Each row below holds a small network's activations on one input, seen along a few directions.
In each table, some parts of the input vary, and every possible input appears once, in random order.
Descriptions start from the smaller parts, as in this example, which fits no table here: one of 2 separate values, together with either a single point or one of 9 places along a line or (one of 6 places along a line, together with one of 8 places around a ring).
Shared parts are said once, and a part with two or three values counts as separate values.
In the rows, zero is written as 128.

Other details of the inputs shift rows strongly along three fixed directions, in all tables alike. That doesn't count.

Table:
R1: [144  64 129 131 111 140 150 123 135  96 178  21]
R2: [165 107 101 164  99 133 134 122 145 115 153  27]
R3: [ 75 136  94 113 131 128 142 105 113 169 107 181]
R4: [107 138 155 181 114  64  56 164 103 107 114 167]
R5: [ 81 157  96  95 148 157 143 105 109 168  90 233]
R6: [119 156 163 143 129  65  73 196 148  47 143 190]
R7: [ 45  72 124 194  80  96 124 140 123 115 171  74]
R8: [ 43  72 119 200  83 112 116 145 120 111 164  82]
R9: [249 179 175 115 149 101  81 170 155  72 113 117]
R10: [ 87 130 133 119 134 131 135 106  95 188  98 178]
R11: [ 67 129 127 101 140 156 149 126 127 142 123 201]
R12: [176 155 104  69 164 182 178  95 147 156 109 138]
R13: [182 110 138 110 129 149 181 125 169 111 174  28]
R14: [ 76  82 130 208  93  93  94 129  95 151 135  77]
R15: [201 128 159 122 137  97  89 145 113  88 125  94]
R16: [189 152 143  79 152 188 167  91 130 171 103 125]
R17: [157 143 134  63 150 197 188 108 156 139 135 134]
R18: [ 45  94  77 157 106 143 149  87 103 185 128 130]
R19: [200 147 159 143 138 106  95 157 135  99 119 100]
R20: [137 171 124 152 121  65  48 184 134  66 113 178]
R21: [103 122 110 151 115  62  57 160  97  76 122 159]
R22: [ 64 144 131  77 154 156 153 119 125 156 116 243]
R23: [211 126 150 131 129 133 154 109 144 138 138  34]
R24: [147 175 159 114 152 116  96 144 115 126  87 215]
R25: [132 101  84 117 130 180 190  73 135 185 140  60]
R26: [224 193 131  62 167 135 155 127 164 110 112 149]
R27: [ 31  73 105 142 100 170 158 101 118 170 145 120]
Each input here is: one of 3 separate values, together with either a single point or (one of 2 separate values, together with one of 4 places along a line).
Question: The inputs of R15 and R1 match in every part but the choice among 3 separate values. If R14 is changed in the same way as R15 into R1, which row does it become?
Answer: R22
Question: Which other rows does R10 become when the choice among 2 separate values takes its other values? List them by row number.
Answer: R23
Question: Which other rows agree with R21 in the choice among 3 separate values? List them by row number.
Answer: R2, R3, R5, R12, R18, R20, R25, R26
Question: Which other rows does R13 become when the place on the line of 4 takes its other values? List them by row number.
Answer: R11, R22, R27
